A small network was trained on made-up records. Each row is its average activation on records with the value named, seen along a few directions.
Related values have similar rows: they may be neighbours, one step apart, or belong to one group.
Strong random noise was added to every row along 4 fixed directions; ignore it. To show where, here is one row again and again, with new noise each time:
[ -53  288 -163  274   86  -12 -225   90 -234  -44   20  189 -143  185
  -15  -46  115  190   71]
[   1   24   12 -238  -98   -9  384  102  -80 -138 -123  -68  115 -103
 -341  -45 -235  -97  -90]
[  37  -34  -70  -75  -65   22  102   66  -54  -58  -86   50   29   -2
  -71   48 -159  -66   41]
[ -60   12   31 -256 -171   40  400  149 -131  -88  -13 -170  221 -149
 -438 -118 -129  -76 -162]
[ 134 -376  -81   -4 -214  258 -209  -79  131   79  -45    6   27   95
  414  274 -154   -5  171]
[ -89   51 -172  -20  -30 -103   47  278 -248   79  144  108  173 -111
 -315 -139  104 -213   23]


Field M:
m10: [ -67  162  -32   35   88   91 -115  159  -76  -32   66   29   33   14
  -44  134  145  298  -80]
m2: [ -17  710 -225  424  446 -302 -180  122 -346 -245 -174  482 -429  259
 -141  -88   24  187  168]
m9: [-100  133  -32  196 -151  208 -203  -14 -161   43   23 -243   27  134
   48 -117  268  362 -115]
m8: [-183   14   30  -46   74 -233   30   26  -26   91  296 -170  168 -136
 -155 -294  222 -133 -159]
m11: [ 132  241 -104  128  376 -302   -4 -214   64   70 -119  266 -360   36
  102  -99   24 -102  153]
m4: [  59 -117  182  -85   44  -63  -39 -176  293   72  101   44  -61  -11
  148    1  -77 -124  -15]
m7: [ -74  202  -56    7  128  -95  135  261 -201 -166   -2  126  -77  -17
 -233  -21   -2   38  -30]
m5: [-136 -230  433 -312 -239  204  313  -79  335 -119  120 -443  302 -138
 -134  -86   33   45 -312]
m6: [ 149  198   48   55  231 -232  148 -261   28 -118 -287  -45 -220   56
   -7  -64 -194   43   23]
m1: [  65  120  -99   80  132 -177  108  -71  -56   60 -223    2  -95  -82
 -115  -52  -54  -81   25]
m3: [-224  250  259  232   50   27 -271    3  -53   20  261  121  -86   85
  -16  -94  441  184 -113]
The values of M form a line.
- How many steps from neighbour to neighbour lead from m4 to m2, at the fewest? => 6
- A walk along M starts at m10 and steps to its neighbour m7. Put m11, m5, m6, m3 in the order it reaches them. => m6, m11, m5, m3

Field J:
j6: [  35  -76  179  -33   25 -275   91  -11   95  134   41   -7  -86  -35
  127 -209  288  -72  -72]
j9: [ -28  224  254   97  270 -155   26  -42  160 -339   43  254 -230   86
  136  157 -108   28  -90]
j11: [ 130  -58 -305  -71  154 -492  311  155 -204  104 -128   90   61 -188
 -373 -216 -277 -651  105]
j13: [ 309 -440 -137 -546 -100   20  386  -16  164 -226 -502    8  127 -176
   21  539 -663 -400  195]
j12: [  74 -144 -173 -123 -107  223  162    2  -20   26 -266  -49   12  -38
  -96  244 -295    2  102]
j8: [ 192  290 -393  436  360 -371  -77 -168  -48 -104 -540  448 -326  168
  138  101 -252 -129  370]
j15: [ 187 -413 -393  -37  -43  120 -348  484   33   62   32  434   86  -79
  358  317 -153 -329  389]
j2: [  30 -384  356 -710 -104   -5  700 -261  508  -89 -166 -376  147 -204
 -118   97 -372 -283  -83]
j5: [  17   -1 -219  248  -86  -92 -302 -154 -162  269  190  -96    4  157
   96 -181  188   -8  153]
j18: [ -39 -405  303 -385 -206  391  131  -39  354  -27  231  -27  272 -188
  -11  176   20 -205 -181]
j7: [ -13  626   83  108 -109   88  390   30 -298 -362 -592  -52 -225  186
 -493 -249 -234  345 -303]
j10: [  29 -407 -105  -63 -254  478 -176  100 -119  113  135 -249  367  -86
  180  370   89  266   24]
j19: [ 182 -654  -58 -282 -228   94  129 -494  457  201   27 -323  210 -146
  439   64 -226 -344   35]
j3: [   0  198  257   74  170  150 -149 -189  140   15  168    1 -252   62
  418   85   46  351   80]
j14: [ -19  342   83   77  250 -371  184   92  -83  153  -35  100 -288  -32
 -253 -451   26 -186  -77]
j16: [  19  -33  305 -238  243 -407  265  -73  244 -309 -351  231 -355 -127
  124  298 -313 -303  -27]
j17: [-343  341  -74 -192   -7  -91  356  300 -225 -381   41  -95  257  -49
 -686  -90 -275  278 -347]
j1: [ 105  317 -162   22  268 -386  -39   21 -112   84 -108   26  -21    7
 -194 -455   50  -24   64]
j4: [-122  -88  334  -87 -135   32   40  272  -68    7  304  262  231 -185
 -418  -58  269 -309    7]
The values of J form a line.
- Which values are neighbours of j10? Give them in the order they are listed. => j13, j15
- Which values are neighbours of j6? Give them in the order they are listed. => j2, j14
- Which values are neighbours of j8? Give them in the order they are listed. => j11, j7
- Which values are neighbours of j9? Give them in the order they are listed. => j18, j16
- How many steps from neighbour to neighbour lead from j17 to j12, at the fewest? => 4

Field T:
t5: [-123  292  272 -357  102 -139  487  174  141 -300 -264  124  -84 -186
 -523  -18 -155 -167 -270]
t6: [-368  220  170 -377   72 -365  365  503 -193 -125  320  -14  333 -330
 -819 -412  149 -420 -356]
t4: [  23 -517 -166   10 -386  212 -199  278 -185  317  229    3  401 -169
  -25    9  163 -431  126]
t15: [ 102  179 -445 -179  295 -552  403  261 -152 -113 -303  351  -32 -205
 -443 -203 -477 -502  214]
t11: [ 128 -255  -61 -271  -94   -3  101  220  -34   51 -175    6   87 -140
  103  285 -192 -114  108]
t14: [ -99  482   72  331   34  212  -47   25 -378 -280 -132  -37 -135  251
 -304   34  156  553  -94]
t1: [-220  577   69  291   98 -160 -155   17 -303  108  256  -97   36  134
 -351 -629  499  343 -239]
t12: [  63 -126 -461  163  153 -166 -234  197  -54  113   25  283  -18  -68
  391  201  -39 -197  310]
t3: [  21    3   72   83   12 -159   24 -184   83  149  -22    2 -163    5
  113  -49 -131 -133    5]
t9: [  -3  451  138  -67  242 -275  447 -169   67 -268 -208 -237 -224  148
 -205 -250  -23  314 -175]
t8: [  86 -283 -350  143   30  133 -266 -106  -20   69   18  121   97  106
  179  231 -128  -51  240]
t7: [ -80   67   15 -136  209 -366  125  170  -52 -105  302  334  102 -149
 -262  -74   -6 -282   11]
t10: [  17 -312  338 -676 -119   96  805   28  325 -115  -51  -84  291 -448
 -459   80 -353 -357 -175]
t2: [  -4  689  -70  284  405 -370  -49   73 -310   -4  -76  291 -254    3
 -404 -410  298 -193    5]
t13: [   4  294  -55  271  268 -295 -111 -140 -121   28 -108  122 -359  112
   62 -103  175   11  104]
The values of T form 3 separate groups.
- List the group mates of t6, in the order listed. => t5, t7, t10
- List the group mates of t2, in the order listed. => t1, t3, t9, t13
